[[ -6 -30  36  55  20]
 [ -8 -26  37  49  20]
 [ -2 -28  28  51  14]] >> 28

[[  4 -27   7   3]
 [ 21   8  12  31]
 [ -2  51  -8   3]] >> 51

[[-66  -3 -12  -5  31 -15]
 [-16  -1  10   2 -15 -10]
 [ 23   6   6   3   3  -1]] >> 3

[[ -1  11  51 -47   9  17]
 [ 13  -7  56 -15   7 -12]
 [-20 -29 -60  51  35  -3]] >> 51

[[ 22 -14  65  49 -35  32 -49]
 [ 21  36  58  25 -30 -49 -11]
 [-50  22   6  43  11 -41  57]] >> 11

[[15 19 28 21]
 [32 12 57 19]
 [ 4  8  7  9]] >> 8

[[-10  14  21 -18  18 -18 -17]
 [-39   9  39 -28  55 -22 -23]
 [ 45  -3 -40  24 -61  17  19]] >> -61

[[ -1  29  23  38]
 [-22   5 -53  15]
 [ 31  20 -11   1]] >> 20

[[ 14 -14  14  43  -5 -13]
 [ -6  16  22  16 -30  49]
 [-13 -27 -32  -6  59 -37]] >> -6
---
[ 39  57   4  41 -47] value 57, -47

[[ 26  46 -43 -24 -64 -26]
 [ -6 -26  -2 -20  49 -48]] value 49, -64

[  4 -63  -5  -5] value 4, -63

[ 63  13  57 -53  31  28] value 63, -53

[[  2  36 -48  20   8   2]
 [  7 -13  -6  20  44  51]
 [ 13  26   2  56  -7  -4]] value 56, -48

[  0  10 -25  57 -24] value 57, -25

[  2  59  12 -31 -24  42] value 59, -31

[-61 -35  34  -1 -54  31] value 34, -61

[ 64  11 -26  61] value 64, -26
---
[[ 45 -12  -2  20  19]
 [ 17 -18   8   7   5]
 [-56  25  21 -20 -20]] Answer: -12

[[  1  -3 -68  10  -5   4 -26]
 [-47 -33 -14  13 -20  -9  -2]
 [-11   1 -25  17   6   4  -6]] Answer: -3

[[ 16   5  64   2   4   4]
 [ 53 -48 -42   1  64  -4]
 [ 45 -55 -23   4  45  -1]] Answer: 5

[[ -3 -20  12  27   4]
 [-16 -13  30  25 -33]
 [ 32 -54  26  44   2]] Answer: -20

[[62  7 -1 10 63 62 59]
 [ 0  2 61  5  3  5 62]
 [60  5 58 61 64 61 55]] Answer: 7

[[ -5 -43 -31  17 -16 -20]
 [ -7 -32 -20  51 -13 -10]
 [ -3  24  23 -26 -25  12]] Answer: -43

[[-58  15  -9  -3 -51  35 -11]
 [  2 -16   2  41  68  11   6]
 [ 59  11   2  -7  24 -63   0]] Answer: 15
---
3034	6114	9665	4473	7688
6656	5237	5322	4548	4088
-> 7688

69	29	80	254 -> 80

5944	2178	6126	3869	8516	7195 -> 7195

51	67	17	88	71	78 -> 78

-31	-5	30	-1	25 -> 25

25	11	16	-26	-7 -> 16

2015	7828	5585	9077	7711	7014 -> 7828
---
[[ 0.6 -0.4 -0.1  0.8  1.9 -0.2 -0.4]
 [-0.8 -1.9  2.1 -0.5  0.6  1.9 -0.8]]
-0.4

[[  2.75  13.86 -17.48   2.61  -0.78  -5.16  11.85]
 [ -7.19  -6.84   9.31  12.24 -17.01  -0.05 -13.87]
 [-10.44 -21.54  13.40  -8.12 -14.11   5.81  11.42]]
-13.87

[[  39.7  181.6 -133.9  -11.4]
 [ 161.4  -29.5  -20.1   36.3]
 [ 186.3  112.0 -129.0   30.9]]
36.3

[[ 0.04 -0.15 -0.06 -0.06 -0.06]
 [ 0.05 -0.08  0.10 -0.11 -0.18]
 [-0.09  0.06  0.22 -0.12 -0.14]]
-0.18

[[  -1.2   -9.1   50.3  -31.4  -47.5   24.1]
 [  -5.1   41.4  151.5  -70.7 -120.9  -25.6]]
24.1

[[ 0.13  0.01 -0.14  0.21 -0.05  0.02 -0.19]
 [-0.04 -0.05 -0.10 -0.10 -0.07 -0.06 -0.04]
 [-0.03 -0.05 -0.07  0.00 -0.04 -0.02 -0.10]]
-0.04
---
[1.58, 0.87, 0.66, -1.46] ⇒ 0.87
[-1.05, -1.71, 0.43, 1.66, 1.46] ⇒ -1.71
[-12.548, 10.788, 2.871, 7.574, 18.238] ⇒ 10.788
[43.56, -168.79, -1.51, 156.42, -148.02] ⇒ -168.79
[1.661, -0.975, 0.707, -0.481] ⇒ -0.975
[-0.19, 0.07, -0.03, -0.16, 0.11] ⇒ 0.07
[-10.4, 3.5, 13.6, 1.2, 10.2, 3.1] ⇒ 3.5
[0.3, 0.9, -0.1, 0.5, 1.2, -1.8] ⇒ 0.9
[-28.444, 13.917, -6.256, 186.096, -170.777] ⇒ 13.917
